Each row has a name. After each piece below comes the name of the row it's from, unless a question asks for something else. Each question is about the rows just above it. Places in a row count from 1.

G: [126 155 138 143 135 116 128]
F: [126 140 120 135 137 159 137]
W: [105  62 166  58  69 129 206]
B: [126 155 138 188 135 116 128]
L: [107  65 108 101 118 140 113]
D: [107  88 108 101 118 140 148]
J: [107  65 108 101 118 140 148]
key -> tag
[64] -> K869
[62] -> K408
[108] -> K961
[65] -> K320
[63] -> K179
Look up the entry of L at place 2 in the table:
K320
[188 135 116 128] is in which row?
B

Z: [ 79  98 100  89]
C: [ 74 188 108  88]
N: [173 120 153  87]
T: [ 53 152 107 171]
S: [177  58 163 170]
K: [ 53 152  94 113]
M: [122 140 158 202]
Y: [177  58 123  85]
Table of tags by key:
[140] -> K684
[157] -> K121
[158] -> K839
[108] -> K501
[109] -> K173
[159] -> K739
The tag of M, keyed by place 3:
K839
[ 79  98 100  89]
Z
[177  58 123  85]
Y

Q: [132 131 119 144 137 136 152 133 137 133 133 166 149 106 127 120 137 137
 119 127 154 133 132 134 116 118 120  97 152 155 110 107 146  74 119]
E: [112 110 133 128 118 107 141 117 107 132 113 117 125 134  95 112 120 120
 129 128 147 126 143 128 145 112 118 115 136 204  60  88 103  85 130]
A: [112 110 133 128 118 107 141 117 107 132 113 117 125 134  95 112 120 120
 129 128 147 126 143 128 145 112 118 115 100  88 162 148 115 119 104]
U: [113  97 134  96 115 109 142 141 122 136  96 102 113 137  94 118 103 137
 120 159 143 126 147 118 125  99 116 109 124  98 175 150 109 128  99]
V: [126 131 134 117 144 140 120 129 136 134 121 123 118 129 142 110 121 126
 131 127 131 136 135 120 124 127 130 138 137 143 110 136 122 143 120]
R: [127 128 123 139 148 146 139 120 140 114 130 148 119 114 144 101 135 118
 120 107 135 132 134 131 116 130 134 126 136 159  91 109 124 111 135]
Table of tags by key:
[159] -> K438
[155] -> K85
[98] -> K830
[204] -> K182
[88] -> K619
[143] -> K958
[120] -> K588
[135] -> K573
Look up the entry of R at place 30 in the table:
K438
Which row holds [132 134 131 116 130 134 126 136 159  91 109 124]?
R
[112 110 133 128 118 107 141 117 107 132 113 117 125 134  95 112 120 120
 129 128 147 126 143 128 145 112 118 115 136 204  60  88 103  85 130] is in which row?
E
Which row holds [112 110 133 128 118 107 141 117 107 132 113 117 125 134  95 112 120 120
 129 128 147 126 143 128 145 112 118 115 100  88 162 148 115 119 104]?
A
[126 131 134 117 144 140 120 129 136 134 121 123 118 129 142 110 121 126
 131 127 131 136 135 120 124 127 130 138 137 143 110 136 122 143 120]
V

X: [141 107 117 100 165 145 174 156]
H: [ 95 109 115 100 124 145 135  54]
P: [ 83  94 141 107 117 100 166 139]
[141 107 117 100 166] is in which row?
P
tags:
[99] -> K764
[139] -> K386
[145] -> K444
[100] -> K414
The tag of P, keyed by place 6:
K414
Where do [ 95 109 115 100 124 145 135  54] appear?
H

zadi: [112 168 174 182 110  60 143 125 186 182 192 192 149 101 209 117 197 115
 207 133  78 168  56 127 139 178 176  78  67]
repa: [184  54 158 195 104  48  84 207 130 183 189 183  80 178 209 125  65  91
 156 103 148 169 120  47 148 103  58  90  53]
kizip: [117 197 115 205 133  78 168  56 127 139 178 192  55 101 209 117 197 115
 207 133  78 168  56 127 139 178 176  78  67]
Golu: [ 57 116  94  91 150 150  91 112 165 174 182 110  60 143 141  47 114 202
 190 100  65 173  77 189 163 203 100 183  68]
vor: [ 57 201 130 164 153 153  47 122  82 189 127 158 133 197 105 101 141 111
 181  88 148  54 120 180 200 161  89 149 146]
The row with [112 168 174 182 110  60 143 125 186 182 192 192 149 101 209 117 197 115
 207 133  78 168  56 127 139 178 176  78  67] is
zadi
Where do [ 47 148 103] appear?
repa
[112 165 174 182 110  60 143]
Golu
Table of tags by key:
[149] -> K86
[150] -> K978
[60] -> K671
[105] -> K720
[104] -> K111
Look up the entry of Golu at place 5 in the table:
K978
[ 57 116  94  91 150 150  91 112 165 174 182 110  60 143 141  47 114 202
 190 100  65 173  77 189 163 203 100 183  68]
Golu
[184  54 158 195 104  48  84 207 130 183 189 183  80 178 209 125  65  91
 156 103 148 169 120  47 148 103  58  90  53]
repa

nol: [149 108 145 119 156 134 145 137 171 155]
Gakom: [149  96  73 135 163 184  79 118 128  98]
bisu: [120  51 116 130 166 144 124 143 144 165]
Kalu: [126 149  94 108  74 134 187 115 130 147]
gamu: [179 109  73 135 163 184  79 118 128 125]
The row with [149  96  73 135 163 184  79 118 128] is
Gakom
key -> tag
[95] -> K219
[145] -> K334
[144] -> K270
[146] -> K541
[94] -> K597
[73] -> K440
Look up the entry of nol at place 3 in the table:
K334
[149  94]
Kalu
Where do [179 109  73 135 163 184  79 118 128 125] appear?
gamu
[120  51 116 130 166 144 124 143 144 165]
bisu
[115 130 147]
Kalu

mesun: [ 56  88 187  64 175 111 125 132  71 142 143  66]
saz: [ 60  74 150  90 142 160  65 201  64 138  56 122]
bugif: [120 145 128 147  78 164 151 105 101 171 160  88]
The row with [ 78 164] is
bugif
Table of tags by key:
[175] -> K347
[164] -> K291
[142] -> K819
[78] -> K57
Look up the entry of bugif at place 5 in the table:
K57
[ 56  88 187  64 175 111 125 132  71 142 143  66]
mesun

Ror: [139 141  80  94 121 135 130 137 140]
pezal: [136  81 198 178 183  78 173 130 131]
turaf: [ 92 155 101 133 115 140 112 125 126]
divok: [107 152 140  88  94 155 101 118 115]
kore: [133 155 117 115  95  58 207 116 109]
kibi: [ 99 117 196 133 169  95 164 119 115]
Taz: [ 67 149 158 114 143 113 146 128 129]
Romop: [174  74 183 176 195  75 182 132 133]
[ 92 155 101 133 115]
turaf
Table of tags by key:
[207] -> K837
[158] -> K446
[117] -> K236
[118] -> K983
[197] -> K878
[183] -> K317
[198] -> K700
[196] -> K376
Join kore by its entry at place 3:
K236
[107 152 140  88  94 155 101 118 115]
divok
Where do [136  81 198 178 183  78 173 130 131] appear?
pezal
[ 94 155 101]
divok

zoni: [107 147 166 141 108 170  91 153 125  95  73  59 154  82 123  82 133 122
 111 153 147 176 126 163 161 122 121]
Dif: [160 149  81  73 101 114 209 115 140 113 173 141  82 172  95 121 132 122
 124 144 133  78 104 139 107 148 104]
miraz: [ 93 118 150 160 153 148  58 155 151 167 105 126 150 102 130 152 127 114
 106 121 152 175 143 130 175  98 179]
key -> tag
[163] -> K38
[99] -> K515
[111] -> K283
[148] -> K510
[122] -> K365
[98] -> K520
[123] -> K545
The tag of zoni, keyed by place 26:
K365
[143 130 175  98 179] is in which row?
miraz
The row with [150 102 130 152 127 114 106 121 152 175 143] is
miraz

Reg: [126  78 164  86 159 162 197]
Reb: [ 86 165  52 131 145 149 164]
belo: [136 150  96 134 137  45  41]
luzi: [182 122  67  83 144  48 174]
The row with [182 122  67  83 144  48] is
luzi
[ 83 144  48]
luzi
tags:
[198] -> K793
[164] -> K357
[165] -> K800
[197] -> K750
[52] -> K598
[163] -> K582
The tag of Reb, keyed by place 7:
K357
[182 122  67  83 144  48 174]
luzi
[136 150  96 134 137  45  41]
belo
The row with [ 86 165  52 131 145 149 164] is
Reb

rige: [ 83 100 120 207  97  90]
Pafa: [114  83 180  89 113 115]
bapup: [108 135 141 132 135 135]
Poze: [107 131 104 129 136 129]
dal: [119 160 158 135 133 150]
leri: [127 135 101 140 138 151]
rame: [133  94  97 126 118 111]
Rozus: [163 144 149 128 145 154]
febos: [ 90 138 134 108 101 140]
nusa: [119 160 158 135 133 123]
[149 128 145 154]
Rozus
key -> tag
[100] -> K711
[135] -> K367
[161] -> K946
[138] -> K599
[133] -> K234
[160] -> K29
[101] -> K164
Join dal by its entry at place 2:
K29

zata: [ 95 118 141  82]
fik: [168  74 205 188]
Zep: [141 118  95  95]
Table of tags by key:
[205] -> K899
[94] -> K954
[95] -> K755
[141] -> K406
The tag of Zep, keyed by place 3:
K755
[141 118]
Zep
Where do [141 118  95  95] appear?
Zep
Which row holds [ 95 118 141]?
zata
[141 118  95]
Zep
Where do [141  82] appear?
zata

vudup: [163 173 110 146 105 207 200 140  84 182  66 152 135 168 205 134 131 126
 143 116]
kuro: [184 161 153  94 103 205 207 126  88 148  56 167  94 134 140 136 142 122
 148 122]
sed: [166 185 145  79 142 175 182 139 107 179  85 132 134 121 158 142 128 108
 158 100]
kidi: [125 107 148  66 140  72 143 118 135 116 137  91 117 136 147 108 141 131
 159 120]
zaz: [184 161 153  94 126 205 207 126  88 148  56 167  94 134 101 136 142 122
 148 122]
rugo: [117 145 124 117 154 141  90 125 116 146 117 107 130 131  93 154 148 149
 135  89]
bize: [146  84 143 158  88 220 221  99 151 170 104 153 134 121 134  86 158 148
 117 134]
[146  84 143 158  88 220 221  99 151 170 104 153 134 121 134  86 158 148
 117 134]
bize
[145 124]
rugo
tags:
[103] -> K702
[153] -> K207
[167] -> K235
Join kuro by its entry at place 12:
K235

Biguv: [127  69 138 141 179 192 144 117  95 140 106 197  77 114 140 118 144 117
 130 125 111 133 131 153 169 101  81 175 147]
Kifon: [126 111 156 141 112 130 149 117 113 140 106 102 112 114 110 118  90 117
 130 131 110 120 131 155 149 124 119 170 147]
menul: [127 111 112 164 116 159 111 100 176 155 106  73 138 114 114 120 179 138
 163  60  91 123 117  98 131 204 173 149 146]
mus: [127 124 157 141 100 131 149 122 124 138 106  88 105 114 135 118 101 117
 128 128 110 133 131 155 138 129 133 170 150]
goso: [127 116 138 141 179 159 126 123 113 144 106 166 114 114 138 118 142 117
 169 120 120 142 131 155 149 106  88 158 147]
Which row holds [114 114 138 118 142]?
goso
[114 114 138] is in which row?
goso
Where do [122 124 138] appear?
mus

fuz: [106 119 133 148 146 127 127 130 145 141 113 109 123 114 134]
puza: [138 106 119 133 133 146 127 130 145 141 113 109 123 114 124]
ges: [138 106 119 133 148 146 127 130 145 141 113 109 123 114 134]
lir: [138 106 119 133 148 146 127 130 145 141 113 109 123 127 125]
[106 119 133 148 146 127 127 130 145 141 113 109 123 114 134]
fuz
[138 106 119 133 148 146 127 130 145 141 113 109 123 114 134]
ges
Where do [127 127 130] appear?
fuz
tags:
[128] -> K186
[113] -> K396
[126] -> K580
[127] -> K132
[114] -> K447
Join lir by its entry at place 14:
K132

voka: [153 112 149 123  77 123 195  35  63 175]
gab: [133  92 161  65 120 173 149 158 153  81]
Mupo: [175  45 113 109 175 177 102 117  99  73]
kal: [175  45 113 109 175 177 102 137  99  73]
Dafe: [125 190 162 131 154 108  98 159 144  87]
vef: [175  45 113 114 175 177 102 137  99  73]
ginu: [119  60 163  78 100 172 182 128  50 109]
nuvuz: [ 75 176  98 155  89 106 145  95 123 192]
Buren: [154 180 147 130 139  91 102 135 130 116]
sus: [101  74 163 133 117 136 168 105 126 146]
fari: [ 89 101 149 155 118 198 153 151  99 205]
key -> tag
[143] -> K191
[87] -> K634
[99] -> K453
[102] -> K884
[144] -> K287
[98] -> K583
The tag of Dafe, keyed by place 7:
K583
[101 149 155] is in which row?
fari

lage: [ 93 146 151 136 102 141 130 117 150 146 130 139 118 124  95 123 161 102
 129 143 128 125 147 149 184 144 152 138  91  92 149 120 118  82 101 100
 134 120 141 118 126 151 109 150 120 137 127 147 135 131 130 120 181 136
  88 134  94  76 111 127]
lupab: [118 106 121 160 144 156 136 145 141  82 107 117 121 132 116 119 134 113
 100 130 155 114 127 131  95 113 100 132 109  91 138 132 149 118 134 131
 147 127 127 148 135 123 139 121 138 141 141 133 157 139 128 138 105 108
 145 127 159 125 165 122]
rokov: [141 147 129 103 138 107 124 114 112 154 148 121 128 122 142 126 118 124
 147 124 111 136 131 121 140 121 152 132 140 148 118 125 117 146 136 126
 118 130 123 113 129 121 126 133 129 126 129 124  98 132 133 122 126 134
 128 135 117 142 114 128]
Zomib: [136  88 134  94  76 112 127  96 130 156 171  99 117 126 127  95 146 118
 141 169 133 139 136 148 117 110 141 126 106 149  92 141 135 124 148 125
 131 110 117 118 136 111 117 119 147 136 148 162  99 145 142 140 125 114
 109 125 112  90 120 117]
diz: [132 144  88 154 202 143 123 156 119  75  90 125 118 118 122 137 111  78
 105  80 134 104 135 103 136 104 135 158 122  97 141 108 130 135 125 115
 142 148 132 136 136 133 149 151 126 147 137 100 145 145 128 115 105 122
 163 154 164 177 169 130]
redek: [146 145 111 111 135 105 117 133 113 145 122 148 140 126 144 152 107 145
 142 101 104 133 122 111 150 143 141 126 160 168 120 119 110 147 118 131
 111 140 132 119 120 136 130 136 112 114 109 103 118 112 121 115 137 149
 133 131 119 161 108 138]
zagi: [ 96 127 156 134  66 138 129 121 156 154 128 155 131 134 100 135 161 145
 131 152 127 133 135 153 170 167 129 117 109 118 143 129 119  81  96 116
 126 117 143 124 117 155 105 134 113 119 112 146 146 110 122 126 188 143
  82 115  89  68  97 132]
key -> tag
[142] -> K631
[143] -> K177
[132] -> K92
[117] -> K596
[131] -> K544
[127] -> K278
Look up the entry of zagi at place 39 in the table:
K177
[146 145 111 111 135 105 117 133 113 145 122 148 140 126 144 152 107 145
 142 101 104 133 122 111 150 143 141 126 160 168 120 119 110 147 118 131
 111 140 132 119 120 136 130 136 112 114 109 103 118 112 121 115 137 149
 133 131 119 161 108 138] is in which row?
redek
[136  88 134  94  76 111 127]
lage
[ 92 149]
lage
Where do [152 132 140] appear?
rokov

Fupi: [134 123 157 112]
foge: [120 192 128 157]
gazok: [ 66 133 174 108]
Gabom: [134 123 150 199]
key -> tag
[200] -> K403
[150] -> K9
[108] -> K686
[199] -> K694
[157] -> K436
[111] -> K653
[198] -> K825
[112] -> K889
Look up the entry of Gabom at place 4 in the table:
K694
Where do [134 123 150 199] appear?
Gabom
[ 66 133] is in which row?
gazok
[134 123 157 112]
Fupi

tikog: [129 127 141 146 167 101 119 122  81 115 142  97 116 102 172 138 135 131
 165 140 132  85 152  96 137 157 133 138 155  86 124  91 148 136 126 141
 117  63 126 139 153 143 154]
Tofen: [ 61 107  88 164 134 110 117 119  96  68 109  94 198 121 217  51 118 134
 175 186 141 168  76 123 181 146 143  69 145  87 111  77 211 126 136 108
 137 169 124 136 111 130 119]
Vafe: [117  82 145 177 162 172 121 150  81 125 129 107 177 135 153  83 113 115
 164 153 135 155 121 124 141 174 158 112 121 101 170 113 179 112 113 101
 133 148 114 139 129 147 115]
posug: [154  98 125 139 207 178 168 148  80 124 127 155 169 141 160 108  98 101
 155 125 165 133 111 117 111 127 134 107 107  88 165 150 140 116 107 108
 127 124 154 140 133 164 132]
melem: [ 76  63  49 124 172 142 151 113  84  91  88 108 209  95 149 124  82 183
 174 162 178 135  87 126 141 113 107  45 133  95 139 124 150 120 123 144
 156 151  81  99  85 146 149]
Where do [126 136] appear?
Tofen
Where do [162 178 135  87 126 141] appear?
melem

lar: [203 177  40 215  50 127  66 149 112 106 169 140]
noka: [ 52  61 138  71 175 107 191  77 115  86  74 133]
vov: [117 152 143 119 115 122 105 140 111 167 122 120]
Bek: [117 165 148  75 141 143 150 113 149 153 155  99]
fira: [152 161 151 135 128 171 107 110 149 118 135 140]
zar: [ 87  33 187  45 210 184 164  31 192  32  75 161]
[127  66 149 112 106 169 140] is in which row?
lar
tags:
[148] -> K593
[192] -> K174
[187] -> K532
[32] -> K741
Look up the entry of zar at place 3 in the table:
K532
The row with [191  77] is
noka
[ 52  61 138  71 175 107 191  77 115  86  74 133]
noka
[203 177  40]
lar

bebo: [111 135  68  81  64  53 167  42 133 145 163]
Manaf: [131 131 123 120 121 113 133 109 136 128 126]
sezo: [ 59 174 176  73  76 214 129 138 173 188 163]
vep: [106 172 103 121 141 118 181  93 123 114  99]
sorit: [183 133 134 106 172 103 121 141 115 181  93]
The row with [123 120 121 113 133 109 136] is
Manaf
key -> tag
[103] -> K937
[121] -> K161
[135] -> K757
[114] -> K145
[115] -> K250
[134] -> K756
[68] -> K610
The tag of sorit, keyed by place 3:
K756
[ 53 167  42 133 145 163]
bebo
[111 135  68  81  64  53 167  42 133 145 163]
bebo
Where do [214 129 138] appear?
sezo
Where do [106 172 103 121 141 115 181  93] appear?
sorit

